These are the activations of a small neural network, seen along a few directions. Each row is one input.
In each table, some parts of the input vary, and every possible input appears once, in random order.
A made-up example of a description, with smaller parts first: line(4) and (point or line(9) or (values(3) and ring(8))).
Shared parts are said once, and a part with two or three values counts as separate values.

Other details of the inputs vary at random and push rows far along three fixed directions, the same in every table; ignore that.

Table:
x1: [-11 -13   0  -8 -13  12 -22  10 -19 -18 -17  13]
x2: [-18  -1  17  -3  -3  -5  -1 -16  -5   8  35   3]
x3: [  9   3 -25 -17 -18  -4  19  13   3  -8 -19  10]
x4: [-25   3   1   3   2  -6 -23  -1  -7  -9   8   6]
x5: [ 0 -5 11 13 -6  1 -5  0 12  9 10 -3]
x6: [ 12  14 -17 -30 -10 -13  29  -7  -5   0 -11   4]
x7: [-17  11  14  -5  -2  23 -13  24   1 -39 -13   6]
x8: [  4   8 -26 -23  -2 -12  25 -13  16  -9 -14 -10]
x9: [ 27   3   5  21  27  -9 -20  10  -6  16 -15 -29]
x10: [ 31  10  20  23  15 -10 -12  15   0  27 -15 -10]
x11: [-19 -16  -9  -2  -3   8 -24   8  -2 -26 -20   3]
x12: [-10  -3  13   7   8   8  -9  -3   0   0  -1  18]
x13: [ -9  -6  -7   8 -14  -6  19  -6   8  12  50  -8]
x14: [  5  -1  -9  -5  -1   8  18 -10   9   0  -6   6]
x15: [ 29   5  26  20  18 -10 -10  10   9  26 -17  -9]
x16: [-13 -16   9  -9 -13  15 -20  -1  -4 -19 -21  12]
x17: [ -8  -9  -4  -2 -10  -3  17 -16  -5  10  49 -14]
x18: [-24  -1  13   7  10  -6 -25  -6   2  -5  10   2]
x19: [ -6  -2  -1  17   3   6   3  -6 -11  14  37  -1]
x20: [ 33  -2  -9   5  13   5  20   2   3  12 -19 -11]
x21: [ 10  17 -23 -19  -2  -5  34  -6   0   1 -11  14]
Each input here is: point or (values(4) and ring(5)).

Table:
x22: [  0  -1   9   2   6   3 -12   1  -4  -1 -10   4]
x23: [ 13  11 -23 -33  -8  -5  28   2  11 -15 -41  12]
x24: [  7  -1  -3   4   4  -2   0   0   1   4   1 -12]
x25: [10  5  5  3  2 -2  7  0  3  8  5 -7]
x26: [ -1   7 -13 -19 -10  -4  17  -1   6  -8 -12  12]
x27: [ 5  5  2  3  9 -4  1 -3 -1  5  1 -6]
x28: [ -5   7 -13 -12  -7  -8  18  -6  -1   0  16   3]
x29: [ 8  4  6  2  5 -1  6 -1  5  6  3 -7]
x30: [-24  -4  -3  -4  -8   7 -13   2  -6 -17   4  14]
x31: [ 5  3  4  5  6  0  2  1  5  2  0 -8]
x32: [ 4 -1  5  4  2  4 -8  7 -6 -1 -5 -2]
x33: [ -1  -3   7   5   6   7 -13   5  -4  -6 -10  -1]
x34: [ 5  5  2  5  6 -3 -1  2  3  4  0 -5]
x35: [ -3  -3   9   6   1   4 -19  11  -2  -5 -14   7]
x36: [ -1  -6   7   4   1   1 -17   3  -4   0 -14   5]
x37: [-14   1  -4  -7  -7   1  10  -9  -1  -4  22   3]
x38: [-27  -6   4  -2 -11   6 -15  -1  -8 -12  10  18]
x39: [-25  -2   5   5  -9   1   2 -13  -6   4  52   1]
x40: [14  0  3  8  1  2 12 -1  3 15  6  0]
x41: [ 7 -3  3  3  1 -1 -2 -1 -1  6 -2 -6]
x42: [  0  -3   3   4   6  -2 -11   0   0   0  -8  -2]
x43: [ 12   7  -2   4   6  -4  11   0   6   8   9 -14]
x44: [ -2  -5   6   6   3  10 -18  10  -6 -10 -13   1]
x45: [  2  -4   2   4   2  -3 -11   4  -3   2  -7  -1]
x46: [  5  -2   0   4   6  -2  -1  -2   2   3  -1 -10]
x47: [ 0  2  7  5  7  0 -8  3  3 -1 -8  0]
x48: [ 11   1   0   1   5  -5   8  -6   3  11   6 -13]
x49: [-11 -12  -8  -4 -15   7   4  -4  -2  -4   5  16]
x50: [ 7 -7  5  8  0  9 -3  3 -6  6 -6  7]
x51: [-11  -1  -8 -10 -12   5   2   7   1 -16  -5  11]
x52: [ 5  0 -2  4  6 -5 -3 -1  0  5 -1 -8]
x53: [ 13   2  -4   2   3  -8  11  -2   1  13  10 -15]
x54: [ -6   2 -13 -15  -7  -8  16 -11   4  -1   7   3]
What is each input in this table made of?
Answer: values(3) and (point or (values(2) and ring(5)))
Changing only the values(3) part turns x22 into x23. The same change can be made to x38. Which row results?
Answer: x26
Which other rows agree with x53 in the values(3) part? List them by row number.
Answer: x24, x36, x41, x42, x45, x46, x48, x49, x52, x54

Table:
x55: [-28  -7 -11  -7 -13   6  -7   1 -10 -23  16   4]
x56: [ 16   4  17  12  14 -15   1  -9   4  28  17 -19]
x57: [ 33   1  -9  -7   9   7   7  15   3  -8 -46 -14]
x58: [-30   3  -1  -9 -15  -1  -7   4  -3 -20  15  12]
x59: [ -7  13  -5  -6   0  -8  34 -23   9  12  45  -7]
x60: [ 17   6  19  16  12  -8   5  -6   9  24  18 -21]
x61: [-22 -14  -8   1 -23  11   0   1  -4  -5  15  29]
x62: [ -7  -1  23  15  12  16 -29  12  -4  -9 -11   6]
x63: [ -8  21  -9  -7   3 -15  30 -16   1   9  47 -10]
x64: [  7   5 -30 -25 -11  -5  33  -3  17 -12 -23   6]
x65: [ -5 -21  14  13   5  10 -34   4 -10  -5 -14  -2]
x66: [-19 -19  -8  -3 -24  17   1  -1 -12  -8  16  21]
x67: [  5  10 -36 -29  -9 -15  25  -3   9 -10 -23   4]
x68: [ -9  -5  12  19   8   5 -35  16  -6  -8 -12   0]
x69: [  5  14 -26 -35 -11 -17  26  -3   7 -10 -23   5]
x70: [-21 -10   2  -4 -26  10   1   1  -5  -5  15  30]
x71: [ 30   6  -8  -3  10   1   6  17  11  -4 -47  -7]
x72: [ -6 -14  10  12   6   7 -38   6 -13  -7 -13  -5]
x73: [ 32  -4  -7  -7   7   6   7   8   5  -5 -49 -13]
x74: [-30 -12  -9  -5 -13   0  -8  -7   2 -12  12  17]
x75: [ 17  11  17  16  14  -7   5   2   6  21  21 -22]
x76: [ -8  -8  23  11  12   7 -32   1  -7  -2 -15  10]
x77: [24  5 17 19 11  1 12 -6 -6 34 20 -4]
x78: [ 14  14  12  12  22 -14  -1 -11  -3  25  17 -19]
Changing only one part turns x77 into x61. The same change can be made to x63. Which row results?
Answer: x68
What is each input in this table made of?
Answer: line(4) and (point or ring(5))
Which other rows agree with x60 in the line(4) part? List them by row number.
Answer: x56, x58, x69, x70, x75
A walk changes only the ring(5) part. It starts at x63 and steps to x62. List the rest of the walk in order.
Answer: x59, x76, x78
